18,-46,12,10,-12 -> 12, 18

30,23,18,47,-2 -> 18, 47

-51,-2,9,19,-7 -> 9, 19

42,41,11,45,35
8,2,-17,8,2
-44,-44,23,-50,-41
-> -17, 45

27,41,34,50,39 -> 34, 50

-48,23,-17,-13,21 -> -17, 23

47,52,50,53,37 -> 50, 53

3,-18,-8,46,-31,22,-14 -> 46, 46

36,-26,0,1,-9
7,2,1,9,24
41,-19,-6,4,19
-> 1, 41
---
43,-2,2,2,23
10,-8,-6,-6,32
27,31,34,34,-22
→ 10

-53,-24,-42,-29,24 → -29

0,-13,-56,-1,-17 → -13

11,50,30,-17,-43,-25,-31 → -17

-15,-2,-28,-29,-4,-52,-5 → -15

51,44,52,-35,-27 → 44

47,-1,-13,37,3
-7,12,-14,22,28
46,-27,29,9,-8
→ 9

-6,-9,-41,-37,8
-12,-2,0,-22,5
12,-5,24,6,-1
→ -2
---
(1.109, 0.115, -1.465, -0.480, -0.733) ⇒ 0.115
((10.86, 6.48, -0.98, -5.01, 2.54), (-12.07, -17.61, 15.44, 13.66, -5.57)) ⇒ 6.48
(-1.63, 0.14, 1.59, -0.82, -1.29) ⇒ 0.14
(0.1, 1.7, 1.5, 1.6, 0.1, -1.1, 1.6) ⇒ 1.7
(-3.1, 14.1, -7.1, -17.8, -14.0) ⇒ 14.1
(13.97, -4.85, -8.45, 9.72, 2.99, -11.62) ⇒ -4.85
((-111.49, -113.75, 43.14, -63.44), (186.92, 184.86, 139.83, -30.08), (-37.88, -68.78, -86.69, 207.84)) ⇒ -113.75
(-0.07, -0.18, 0.18, 0.05, -0.16) ⇒ -0.18
(-5.74, -17.59, 16.65, -12.17, -12.96, -14.67) ⇒ -17.59
(-0.12, 0.06, 0.00, 0.11) ⇒ 0.06
---
[7927 9535 7880 7703 5626 2198 9324] ==> 7703

[[792 241 564 439 276]
 [565 366 298 455 324]
 [833 181 342 433 133]] ==> 298

[[6 6 2 6 8]
 [6 6 5 2 4]
 [4 4 4 7 6]] ==> 5

[1 1 5 5 8 2 2] ==> 5

[ 268  406    1  350  437 -549  677] ==> 350

[-46  32  16  33   1] ==> 16

[-387 -875  351  775 -659  489  311] ==> 775
---
[[ -9  15  36  26  11  -6]
 [ 19   2   3  27  37  14]
 [-17 -17 -30 -46 -39 -18]] yields -30

[[ -6   9  29   1]
 [-25 -12 -13  50]
 [ -7   6  20   2]] yields 20

[[ 28  23  35   0 -28]
 [-39 -35 -45 -47  46]
 [ 23  21 -46 -45  44]] yields -46

[[-15   5  24  -7]
 [-11  13  42 -14]
 [-43  -2  11   2]] yields 11

[[ 28  -4  16  26 -10 -21   0]
 [ 37  -2  -1  28  -4  15  46]
 [ -1 -13  -1  -6   0  15  43]] yields -1

[[-15  40 -17  40]
 [  7 -34  33 -31]
 [ 56   5 -27   1]] yields -27

[[  7  -8   8  -3 -11]
 [  5   9  13   2   3]
 [  5  35 -18 -15 -47]] yields -18

[[ 23 -16  12 -51 -26 -21]
 [-20  29   6  35  12   5]
 [-13   8  22 -28 -19 -19]] yields 22

[[-18 -22  43 -17]
 [ 23 -24 -40 -20]
 [-19  44  43  37]] yields 43
---
[[7, 8, 6, 4, 7, 4, 7], [6, 4, 5, 2, 6, 2, 6], [3, 2, 7, 5, 3, 6, 6]] result: 6
[[722, 46, 531, 416, 684], [651, 256, 776, 511, 432]] result: 776
[[5, 3, 2, 3], [7, 4, 8, 8], [2, 7, 4, 1]] result: 4
[[6, 7, 3, 6, 4, 4, 4], [7, 6, 2, 5, 4, 2, 4]] result: 4
[[697, 588, 569, 608, 365], [584, 80, 507, 630, 939]] result: 507
[[6, 6, 3, 6, 7, 5], [1, 3, 3, 5, 5, 2]] result: 5
[[64, 59, 66, 68, 63, 55, 63], [62, 42, 85, 42, 45, 84, 10], [87, 37, 19, 56, 59, 76, 80]] result: 45
[[19, 40, 31, 32], [54, 79, 116, 204]] result: 79
---
[-36 -50  50  24  41  22] value 24

[[  0  37  -1  33  -2 -46]
 [-45   4  -4  -1   0   1]] value 33

[[-36   1  55 -11 -17 -30]
 [ -3  11 -40  15  15  24]] value -11

[ 18  43  22 -10  14  10] value -10

[[ 40 -30 -46   2   7 -46]
 [-50 -20  -1 -13 -12  30]] value 2

[ 15  -4  -2  26  49 -23] value 26

[  6  -8  52 -53 -27 -32] value -53
---
(36, 27, 54, 53) gives 54
((-18, -3, 12, 19, -35, 31, -16), (22, 13, -5, -26, 47, -42, 31), (-8, 0, 10, 8, 1, 12, -4)) gives 10
(45, -2, -36, -16, -8) gives -36
((42, 17, -36, -46), (20, 52, -12, 20)) gives -12
((36, -31, 30, 7, -3, -6), (-31, -53, 4, 16, 36, 5), (4, 28, 17, -52, 15, 21)) gives 17
((-8, -8, 2, 4), (-28, -31, 46, -12), (3, 9, -9, 9)) gives -9
(-23, 8, 17, 47, -38) gives 17
((37, 11, 15, -9, 37, 36), (31, 8, 6, -13, 45, 27)) gives 6
---
[[-23 -19 -17 -19 -12 -18]
 [-23  -2  14 -38  -7 -14]
 [-23  13  31 -32   6 -17]] --> -17

[[ 81 220  40  57]
 [138   5 122  64]] --> 64

[ 28 -20 -28   6] --> 6

[-32 -26  33   1 -35  35 -28] --> -28

[[3191 4375 3502 3638 7831]
 [3365 4219 3261 3411 7680]] --> 7680

[1468 7366 8431 4422] --> 4422
---
28,-23,14,15,-54 --> 28, -54

-5,36,36,-10,2,46,-20 --> 46, -20

34,-27,21,50 --> 50, -27

40,0,20,4,-5,5,-3
-8,38,-42,-17,-19,34,-13
41,0,43,18,4,-14,17
--> 43, -42

36,-15,43,49 --> 49, -15

-7,-6,5,-27,6,-32
14,-29,29,-32,-3,-14
0,-23,26,-11,-51,42
--> 42, -51

-25,2,19,-43 --> 19, -43

-46,-47,-21,-19 --> -19, -47
